Each row below holds a small network's activations on one input, seen along a few directions.
Each table varies a few parts of the input and shows all the possible inputs, shuffled.
A made-up example of a description, with smaller parts first: line(6) and (point or ring(9) or (values(3) and ring(8))).
Shared parts are said once, and a part with two or three values counts as separate values.
In the rows, zero is written as 128.

Other details of the inputs shift rows strongly along three fixed directions, in all tables alike. That doesn't count.

Table:
r1: [132 186 172 117 129 122 107 135 103 129 142 115 129 131]
r2: [150 131 147 133 200 173 153  92 115  81 152 134 155 130]
r3: [141 121 140 158 164 153 137 116  80  86 158 123 185 125]
r4: [131  72 127 151 138 118 135 126  98  85 178 119 175 117]
r5: [ 85 109  59 155 111 133  94 144 199 132 101 101 113  68]
r6: [159 152 151  80  92 115 146 136 103 171 109 140  94 164]
r7: [109 113  63 132 148 167 101 125 184 130 123 113 113  82]
r8: [158 169 155  89 129 136  69  94 143 148 101 111  66 122]
r9: [ 94 100  81 150 110 139  90 156 143 142 152 101 107  96]
r10: [140 173 157 126 203 188 116  82 132  80 144 120 140 109]
r11: [144 119 183 139 199 161 133  75 127  57 148 123 155 101]
r12: [101 101 105 153  96  90 127 160 155 145 104 137 114 137]
r13: [158 177 190  99 145 136 138 101  98 109 115 138 137 144]
r14: [133 128 118 149 169 165 110 116 109  99 166 104 148 103]
r15: [ 77 141  45 145 151 168  62 130 224 136 126  95  95  50]
r16: [ 79 121  89 149  78  92 129 164 158 154 102 127 113 132]
r17: [159 167 205  83 117 103 145  98  83 141 124 148 105 184]
r18: [108 113 108 163 148 142 129 139 126 108 160 120 165 107]
r19: [135 133 167 123  63  75 154 156  54 157 123 136 138 177]
r20: [130 145 144 111 104 106 133 155 105 162 151 127 114 150]
r21: [119 117 105 130 123 138 159 128 132 137 140 139 135 138]
r22: [ 82 140  72 132  55  85 143 182 146 191  98 139 106 156]
r23: [ 88 166 100 126  58  79 102 179 160 198  76 130  74 149]
r24: [ 99 172  80 131 111 149  37 126 205 147  80  84  59  79]
r25: [100 144 102  95  83 101  81 136 182 180 116 114  56 108]
r26: [134 126 143 113 118 126 152 133 116 147 135 144 113 148]
r27: [150  83  88 138 104 114 185 141 103 141 111 152 171 154]
r28: [145  95 105 138 134 136 179 123 114  96 124 141 183 135]
r29: [136 196 175  67  56  80 114 150 110 191  92 137  63 172]
r30: [ 82 156  95 155 106 143  43 152 155 138 126  84  92  84]
r31: [111  80 115 154 141 119 119 132 142 104 178 120 157 102]
r32: [147  97 112 132 155 157 119 107 145 124 117 120 122 102]
r33: [133 163 138 126 181 171  88 122 131 115 168 108 125 100]
r34: [175 212 202  82 196 169  78  90 122 135 124 125  69 145]
r35: [159 161 192  92 163 138 122  83 111 105 146 125 114 135]
r36: [142  99  96 155 157 149 153 116 131  98 111 129 175 114]
r37: [141  59 106 156 117  94 227 158  86 128 129 180 203 178]
r38: [163 166 169 110 105  90 186 144  64 157  98 170 152 208]
r39: [ 99  51  85 147  49  50 179 184 138 173 117 162 139 166]
r40: [114  61 134 172 151 125 154 128 111  77 168 134 197 111]
r41: [137 133 129 103 155 145  84 100 168 110 130 108  94  90]
r42: [ 85  81  86 175 149 148 135 129 170  83 137 117 158  76]
r43: [171 201 168  76 181 173 105  85 127 125 139 121 101 127]
r44: [140 105 172 135 135 108 166 112  90  96 125 151 161 160]
r45: [ 97   9  68 184 123 116 195 149 141 106 151 154 188 122]
r46: [164 171 179  92  82  97 126 126  94 157  77 134  93 174]
r47: [143 112 153 111  86  93 164 145  97 135  98 147 135 157]
r48: [166 119 169 110 179 169 142  84 114  98 155 143 145 125]
Description of these inputs: ring(6) and (values(2) or line(6)).
Q: Changing only the ring(6) part turns r46 into r36. The same change can be made to r40. Which row results?
A: r18
Q: Changing only the ring(6) part turns r29 into r15. The same change can be made to r44. Which row results?
A: r22
Q: Which other rows does r39 become when the ring(6) part takes its other values? List them by row number.
A: r12, r23, r34, r37, r38
Q: A walk changes only the line(6) part. It starts at r24 and steps to r5. List the rest of the walk in order.
A: r13, r42, r16, r23
Q: Which other rows does r20 become when the values(2) part takes its other values? List them by row number.
A: r9

Table:
r49: [107  65 125 172 177 140 113 101 174  56 140 114 153  74]
r50: [ 92  67  31 162 109 131 127 142 196 129 107 120 132  85]
r51: [127  24  96 165 145 121 201 131 125  88 153 156 201 126]
r52: [164 169 209 134 196 153 127  97  62  68 163 123 180 138]
r53: [ 75 111  43 140  77 109 125 168 189 180 104 128  96 114]
r54: [147  88 127 118  90  96 174 137 105 141 116 152 144 159]
r55: [138  58 104 142 138 128 161 114 137  96 133 137 165 114]
r56: [169 121 161 109 165 146 135  89 115  96 131 133 139 129]
r57: [159 196 211 107 179 147  94  77 124  87 101 119 106 131]
r58: [ 82 101  95 167 136 147  82 142 148 110 173  90 131  72]
r59: [168 159 186  94 173 150 135  92 106 109 140 137 124 145]
r60: [ 59  94  46 189 108 118  88 173 177 139 139 100 131  82]
r61: [167  77 153 119 114 100 208 125  77 116 128 167 179 174]
r62: [124 210 130  79  77 111 108 148 139 202  85 131  55 161]
r63: [132 240 157  63 111 140  42 122 162 194  97 103   7 130]
r64: [119 128 157 150 185 165  84 107 121  73 188  96 155  77]
r65: [120 188 106  94  87 124  85 141 167 188  78 117  51 131]
r66: [135 166 153 118  53  77 152 176  52 190 115 142 128 197]
r67: [173 187 191  72 126 127 123 107  98 150 111 137  89 167]
r68: [ 64  79  41 152  96 117 110 159 205 161 133 122 101  89]
r69: [152 126 140 109  76  87 205 150  80 162 101 170 149 197]
r70: [123 153 108 104  69  98 144 156 130 188  87 144  94 164]
r71: [154  93 128 128 105 105 206 135  90 128 111 167 175 174]
r72: [110  70  92 138  90  95 178 156 135 149 133 153 149 141]
r73: [116 170 138 148 180 182  63 109 131  93 156  84 122  82]
r74: [154 126 155 114 164 148 133 100 122 106 136 135 131 131]
r75: [127 186 175 113 122 116  80 137 100 148 145 108  95 138]
r76: [126 147  99 103  60  95 137 154 136 185  78 139  93 157]
r77: [141  42  93 158 117 112 212 132 113 100 118 161 201 144]
r78: [116 134 134 157 196 179  49 105 145  86 176  83 121  67]
r79: [169 179 238 111 181 138 120  98  47  83 173 122 158 147]
r80: [119 130 139 163 187 171 101 110 121  69 172 102 173  81]
r81: [130 115 119 124  99 103 189 144 108 148 116 161 151 168]
r82: [ 95 153  73 134 162 175  59 118 214 134 115  97  73  69]
Q: What is each input in this table made of?
A: values(2) and (point or ring(5) or line(11))
Q: Changing only the values(2) part turns r69 into r63. The same change can be made to r66. Which row results?
A: r78
Q: Which other rows does r68 become when the values(2) part takes its other values? List them by row number.
A: r81

Table:
r83: [ 79 109  92 173 106 102  50 183 150 159 160  91 100  96]
r84: [119  53  95 148  82  79 176 137 140 132 106 157 162 137]
r85: [111 104  83 151  83 112 178 173 126 153 104 149 161 144]
r86: [167 106 176 102 202 175 134  74 122  87 166 136 134 121]
r87: [101 155 137 135 118 149  43 122 134 111 145  70  89  69]
r88: [165 147 167 138 151 126 186 116  65 102 107 150 176 183]
r89: [125 133 116 102 161 153  66  98 193 114 125  98  85  74]
r90: [113 189 205 121 169 137 101 109 103 100 172 117 135 121]
r91: [111  95  73 163  86 106 175 159 119 145 107 151 180 148]
r92: [159 134 178 121 182 140 126  81 128  74 107 133 123 135]
r93: [161 250 209  26  30  74 107 150 104 230  54 142  11 207]
r94: [183 121 162 133 173 145 207 103  55  92 157 160 202 167]
r95: [125 115 114 123 176 159  81  94 195 114 142 103  84  76]
r96: [114 107  68 134  83 105 169 168 118 153 119 144 158 140]
r97: [ 86 101  43 149 119 158 121 153 169 155 149 120 120 102]
Q: What is each input in this table made of?
A: values(3) or (values(2) and line(6))

Table:
r98: [119  32  84 140 102 118 146 143 170 116 127 128 142  89]
r99: [100 106 123 165 124 112 141 147 113  99 160 122 192 113]
r100: [121 222 170  79 102 131  92 162 108 194 128 126  48 162]
r101: [110 137  65 121 140 133  83 116 197 165 109 120  82 112]
r102: [135 146 123 103  57  78 120 153  86 187 114 132 108 182]
r103: [122 209 179  82  94  96  79 125 112 156 117 100  84 140]
r104: [143 146 123  66  75 116 146 121 124 170  88 134  80 154]
r105: [108 100  88 136  67 118 103 132 147 157 128 101  99  91]
r106: [115 145 136 130 222 203  92  86 173  91 164 115 102  79]
r107: [123 162 121 142 130 142 136 143 113 134  87 118 135 136]
r108: [141 106 109 153 138 130 191 138 118 112  99 150 173 149]
r109: [162 185 164 100  99  97 126 154  57 180 129 144 119 186]
r110: [142 132 156 142 132 121 119 113 104 103 103 115 137 135]
r111: [102  44 118 137  95  84 153 163 157 137 141 149 127 134]
r112: [201  96 188 132 207 196 202  73  44  43 174 149 239 129]
r113: [203 142 231 129 187 138 147  77  98  62 112 151 155 150]
r114: [108 115 129 142  82  83 202 170  72 135 136 160 195 171]
r115: [131  78  75 159  85  93 204 178  79 164 136 175 200 180]
r116: [116 126 152 136  83  89 139 170  89 168 160 131 109 162]
r117: [144 141 186  89 141 128 144  92 112 129 136 145 100 169]
r118: [163 184 128 107 191 176 119  99 119 123 128 138 115 132]
r119: [102 137  97 177 147 160  59 133 167  98 117  90 113  76]
r120: [142  39  91 158 128  92 166 147 139 124 137 154 177 123]
r121: [ 81 157 102 115 122 120  90 115 188 142 114 115  78  96]
r122: [136  94  74 133 184 194 137 104 169  75 146 113 153  78]
r123: [150 185 209  90 150 119  87 102 140 118 120 124 104 124]
r124: [153 156 161 123 183 166 120  69 144  78  94 124 122 131]
r125: [106 107  74 146 142 173  64 131 165 115 149  87 115  57]
r126: [ 68  51  71 173  97 100 104 156 169 140 161 105 106  97]
r127: [ 94 161 114 136 134 136 128 126 168 129 130 125 130 102]
Q: What is each input in this table made of?
A: values(5) and ring(6)
Q: Changing only the values(5) part turns r114 into r112. The same change can be made to r99. Which row results?
A: r125
Q: Which other rows does r118 become when the values(5) part takes its other values? List them by row number.
A: r106, r108, r122, r127
